[182  71  84 148 163 113 179 188 143 144 160  97  92 111 143 112 120  85
 112 120  89 122 145 141 162 103 190 169  61] -> mez
[157 105 135 160 139 124 184 179 129 112 161 110  72 133 133 117 150 138
 155 107 113 111 139 149 112 107 165 185  90] -> fis
[ 95 116 157 126 133 155 140 108 119 137 149 172 117 164 152 128 160 138
 103 152 159 111  89 142 167 113 134  89 121] -> tiba
[140 155 133 121 152 126 104 108 157 160 113 159 164 111 116 134  95 142
 137 167 149 138 119  89 128 172 117  89 152] -> kif
[117 172 113 159  89 108 152 152  95 126 103 149 142 119  89 157 134 140
 121 167 111 154 128 160 138 137 116 133 164] -> Rez
[102 144 116 153 137 133 141 107 118 145 112 143 154 164 106 150 101 133
 106 131 107 102 171 124 139 131 147 120 144] -> tosep
[140 147 159  70 105 156  62 121 147 131 141 138 179 106 193 136 189 120
 140 156 197 218  79 160 166 151  74 105 175] -> Fube
chg Fube: [140 147 159  70 105 156  62 121 147 131 141 138 179 106 193 136 189 120
 141 156 197 218  79 160 166 151  74 105 175]
19, [140]
order: [152  89 117 172 128  89 119 138 149 167 137 142  95 134 116 111 164 159
 113 160 157 108 104 126 152 121 133 155 140]
kif
chg Fube: [140 147 159  70 105 156  62 121 147 131 141 138 179 106 193 136 189 120
 140 156 197 218  79 160 166 151  73 105 175]
27, [74]
order: [185  90 157 105 135 160 139 124 184 179 129 112 161 110  72 133 133 117
 150 138 155 107 113 111 139 149 112 107 165]
fis
order: [121  89 134 113 167 142  89 111 159 152 103 138 160 128 152 164 117 172
 149 137 119 108 140 155 133 126 157 116  95]
tiba

[210 192 215 197 214 191 202 236 218 207 213 213] : bel
[189 213 181 204 193 227 208 190 180 229 189 211] : Mus
[213 201 214 216 193 195 197 210 198 203 204 210] : Ketev
order: [210 204 203 198 210 197 195 193 216 214 201 213]
Ketev
chg Ketev: [213 201 214 217 193 195 197 210 198 203 204 210]
4, [216]
Table of tags by key:
[213] -> K_783
[211] -> K_125
[207] -> K_171
[214] -> K_561
[210] -> K_504
key bel 12: 
K_783
chg Mus: [188 213 181 204 193 227 208 190 180 229 189 211]
1, [189]
order: [211 189 213 181 204 193 227 208 190 180 229 189]
Mus

[115 155 116 171 217 154 136 138 133 105 160 122 130 119 148 123 107 122
 155 137 128 121 144 143 126 133 140 131 112 136 132  94]  kerat
[ 84 117  82 144 227 123 134 112 174  95 115 145 148 122 105 137 183 115
 138 137 132 125 194 128 144 130 138 165 119 110 119 173]  leko
[126 142 112 156 182 129 114 126 125 108 123 102 101 119  88 125 145 133
 116 107 125 130 122 149 138 133 115 121 130 137 126 173]  nudob
[164 133 149 133 112 118 135 156 160 163 126 120 110 138 117 136 130 132
 130 107 197 120 120 169  94  82 130 115 140 136 124 130]  zukos
[117 130 110 169 197 135 160 156 130 124 163 131  82 126 140 164 120 136
 120 149 118 107 136 115 112 132  94 120 138 133 130 133]  pegus
[ 93 135 134 163 113 148 128 118 205 151 129 114 118 146 136 143 149 141
 103 100 121 144 137 145 145 116 189 187 142 129 122  75]  Zev
[135 145 168 157 185 115 155 164 143 131 115 125 153  99  96  64 168 129
 123  84 120 133 129 149 116 118 112 110 167 139 132 204]  vis
[136 122 155  69 180 162 125  99  95 135  90 135 139 158 149 189 198 141
 133 166 136 101 170 124 130 136  85 118 135  93 138  65]  Tufit
[206 111 125 143 140 134 119 147 103 110 154 104 155 116  92 135  95 141
 123 139 130 161 150 129  76 132 121 144  91 115 140 101]  babil
[ 75 133 140 122 149 175 124 163  35 123 160 117 138 112 150  79 157 132
 131 166 129 105 110 121 116  99 146 166 149 190 142  28]  supa
[162 143 118 155 162 122 126 138  94 164 102 106 139  99  98 141 152 128
 124 124 134 113  94 120 123 132 154 166 164 168 121 105]  porez
key -> tag
[133] -> K_925
[130] -> K_473
[142] -> K_947
[132] -> K_982
key pegus 2: 
K_473
order: [ 82  94 107 110 112 115 117 118 120 120 120 124 126 130 130 130 131 132
 133 133 135 136 136 138 140 149 156 160 163 164 169 197]
pegus
chg leko: [ 84 117  82 144 227 123 134 112 174  95 115 145 148 122 106 137 183 115
 138 137 132 125 194 128 144 130 138 165 119 110 119 173]
15, [105]
asked: [126 142 112 156 182 129 114 126 125 108 123 102 101 119  88 125 145 133
 116 107 125 130 122 149 138 133 115 121 130 137 126 173]
nudob

[127 136 127 120 111 134 165 125 117 129 131 137 118 130 119 124 129]  sud
[127 137 125 129 134 111 130 120 127 118 136 119 165 131 117 124 130]  rovu
[129 140 132 137 145 113  56 127 137 129 118 118 127 126 111 139 151]  ril
[130 150 130 139 128 117 155 124 115 120 132 125 118 132 119 125 154]  liko
chg sud: [127 136 127 120 111 134 165 125 117 128 131 137 118 130 119 124 129]
10, [129]
chg liko: [130 150 130 139 128 117 155 124 115 119 132 125 118 132 119 125 154]
10, [120]
order: [129 127 136 127 120 111 134 165 125 117 129 131 137 118 130 119 124]
sud
Table of tags by key:
[132] -> K_31
[133] -> K_192
[131] -> K_385
[130] -> K_625
[127] -> K_911
key sud 11: 
K_385

[ 63  64  64 137] = nupo
[ 64  64  64 137] = neges
[ 64  64  64 143] = Kapet
tags:
[64] -> K_260
[143] -> K_691
[137] -> K_740
key nupo 4: 
K_740
order: [137  64  64  63]
nupo

[ 64 138 131 135  39  57 122 144  82  97]  nake
[133  98  68  74  65 202  96 164 145 178]  tam
[155 120 145 201  83 100 129 169 136  29]  kaza
[146 138 131 135  39  57 122 144  97  79]  lolos
[ 64 138 131 135  39  57 122  60 101 157]  lisum
[ 64 138 131 135  39  57 122 144  97  79]  Zago
chg Zago: [ 64 138 131 135  39  57 122 145  97  79]
8, [144]
chg Zago: [ 64 138 131 134  39  57 122 144  97  79]
4, [135]
order: [ 39  57  64  82  97 122 131 135 138 144]
nake
Table of tags by key:
[158] -> K_865
[157] -> K_572
[101] -> K_609
[156] -> K_100
[102] -> K_684
[79] -> K_144
key lisum 10: 
K_572
chg kaza: [155 120 145 201  83 100 130 169 136  29]
7, [129]
asked: [133  98  68  74  65 202  96 164 145 178]
tam

[158 186 139 160 142 169 133 157 168 136 150 176 144 169 213 215 152 155] = Madol
[139 195 139 140 140 153 130 158 159 138 153 172 141 165 206 209 154 164] = let
[139 195 133 140 140 153 130 158 159 138 153 172 141 165 206 209 154 164] = subo
tags:
[140] -> K_679
[158] -> K_470
[141] -> K_288
[157] -> K_722
[142] -> K_793
[139] -> K_347
key let 5: 
K_679
asked: [139 195 139 140 140 153 130 158 159 138 153 172 141 165 206 209 154 164]
let
asked: [158 186 139 160 142 169 133 157 168 136 150 176 144 169 213 215 152 155]
Madol
chg Madol: [158 186 139 160 142 169 133 157 168 136 150 176 144 169 213 215 151 155]
17, [152]

[ 82 155  44 141 136]  Letod
[ 59 162  74 149 145]  rupip
[108  52 121 141 164]  matiz
[108  52 121 173 132]  sisur
Table of tags by key:
[149] -> K_828
[141] -> K_771
key rupip 4: 
K_828
asked: [108  52 121 173 132]
sisur
order: [145 149  74 162  59]
rupip
asked: [ 59 162  74 149 145]
rupip
chg matiz: [108  52 122 141 164]
3, [121]

[ 75 177  97 141 210  75 167 197  92 158 134 133  58 100 155 181 147 171
 184 161 223 128  93 120 110 119 180 119 142  86 143 163 152  44 116 135] : gesug
[ 50  87 197  96 196  86 101  94 172  79 121 184  94 109 107  86 148 113
 103  97 146 104 193  38 194  25 105 201  85 203 163 118 154 103 102  90] : Zapun
[ 75 177  97 141 210  75 167 197  92 158 134 133  58 100 155 181 147 171
 184 161 223 128  93 120 110 119  50 168 184 166 157  96 138 134 183 164] : podip
order: [141  92 152 171 167 120 177 110 135 134 163 223  97 119 143 161  58 133
 210 100  93 119 181 155 116 180 184  44  75  75 147 197 158 142  86 128]
gesug
chg Zapun: [ 50  87 197  96 196  86 101  94 172  79 121 184  94 109 107  86 148 113
 103  97 146 103 193  38 194  25 105 201  85 203 163 118 154 103 102  90]
22, [104]

[120 235 124  59 156  75] -> bamot
[ 20 119 157 172 204 104] -> dak
[141 182 171 193  46  86] -> gares
[ 20 119 205 157 172 104] -> nogo
[ 97 156 195  63 149 186] -> Mal
key -> tag
[119] -> K_879
[141] -> K_255
[157] -> K_139
[120] -> K_928
[156] -> K_262
key bamot 1: 
K_928
order: [ 20 119 172 104 204 157]
dak
order: [104 204 172 157 119  20]
dak
asked: [141 182 171 193  46  86]
gares
chg Mal: [ 97 157 195  63 149 186]
2, [156]
chg Mal: [ 96 156 195  63 149 186]
1, [97]

[128 124 186 136 102 110 138 130 148 107 121  92  75 108 124 190 128 152
 193 144  94 128 156 105  86 192 128 134 137  91 154 143 154  98 152  81
 128 194 209 162 121 159 120 131 175  99 164  68 108 118 118  94 188 138
 155  99 127  69 136 140 219 142  89]  duvud
[146 142 132  97 161 127 111 128 139 121 111 100 103 164 155 114 106 117
 155 113 114 106 106 137 154 161 111 132 143 131 108 159 150 116 168 159
 163 168 154 177 105  94 153 167 168  96 138 145 150 138 107 131 118 163
 168 139 163 102 152 170 132 132 149]  Mezum
[136 133 110  96 154 149 104 147 108 133 148 152 143 149 138 122 120 161
 100 150 144 153 151 145 139  89 103  96 165  98 104 141 113 123 140 130
 138 139 101 134 148 138 130 144 133 143 181 178  99 120 122 182  93 109
 109 186 163 158 138 163 116  83 181]  lom
[117 138 115 169 112 101 144 108 155 166 132 117 143 128 131 116 129 113
 139 139 117  92  92 154 158 158 185 188 113 205 147 119 155 167 111 167
 154 100 124 146 142 119 131 144 137 121  70 132 188 168 164 112 144 179
 133 114 118 145 126 119 109 170 100]  Kikol
[152 150 107 103 168 170 114 153 114 138 164 167 154 150 137 131 142 155
 106 138 163 159 161 143 145 100 106 102 163  96 111 131 106 132 132 139
 127 132 113 117 154 132 146 128 118 163 177 159 108  97 111 168 105 116
 121 168 161 154 139 149 111  94 168]  zifi
order: [ 94  96  97 100 102 103 105 106 106 106 107 108 111 111 111 113 114 114
 116 117 118 121 127 128 131 131 132 132 132 132 137 138 138 139 139 142
 143 145 146 149 150 150 152 153 154 154 154 155 159 159 161 161 163 163
 163 164 167 168 168 168 168 170 177]
zifi
chg duvud: [128 124 186 136 102 110 138 130 148 107 121  92  75 108 124 190 128 152
 193 144  94 128 156 105  86 192 128 134 137  91 154 143 154  98 152  81
 128 194 209 162 121 159 120 131 175  99 164  67 108 118 118  94 188 138
 155  99 127  69 136 140 219 142  89]
48, [68]
tags:
[114] -> K_138
[117] -> K_51
[152] -> K_853
[156] -> K_166
[170] -> K_649
[139] -> K_246
[155] -> K_978
[161] -> K_758
[113] -> K_314
key Kikol 18: 
K_314

[164 144 165 103 158  61 238 106 105  93  93 121 209 141 187 158] -> sase
[199  99 182 132 146 169 161 161 145 145 132  87 159 173 110 154] -> fisap
[202  73 169 131 134 159 168 186 146 158 150  77 162 192 109 150] -> gera
[ 73  77 134 162 146 150 192 186 168 158 131 170 150 202 109 159] -> bes
[115 153  97  97 116 149  99 178 158  98 128 157 137 118  92  80] -> bos
[190  44 144 124 118 118 188 197 131 164 164  68 166 204 125 147] -> zifo
tags:
[158] -> K_455
[145] -> K_438
[134] -> K_568
[118] -> K_215
[169] -> K_724
[117] -> K_840
[146] -> K_841
key fisap 5: 
K_841
asked: [190  44 144 124 118 118 188 197 131 164 164  68 166 204 125 147]
zifo
order: [ 73  77 109 131 134 146 150 150 158 159 162 168 169 186 192 202]
gera
asked: [115 153  97  97 116 149  99 178 158  98 128 157 137 118  92  80]
bos

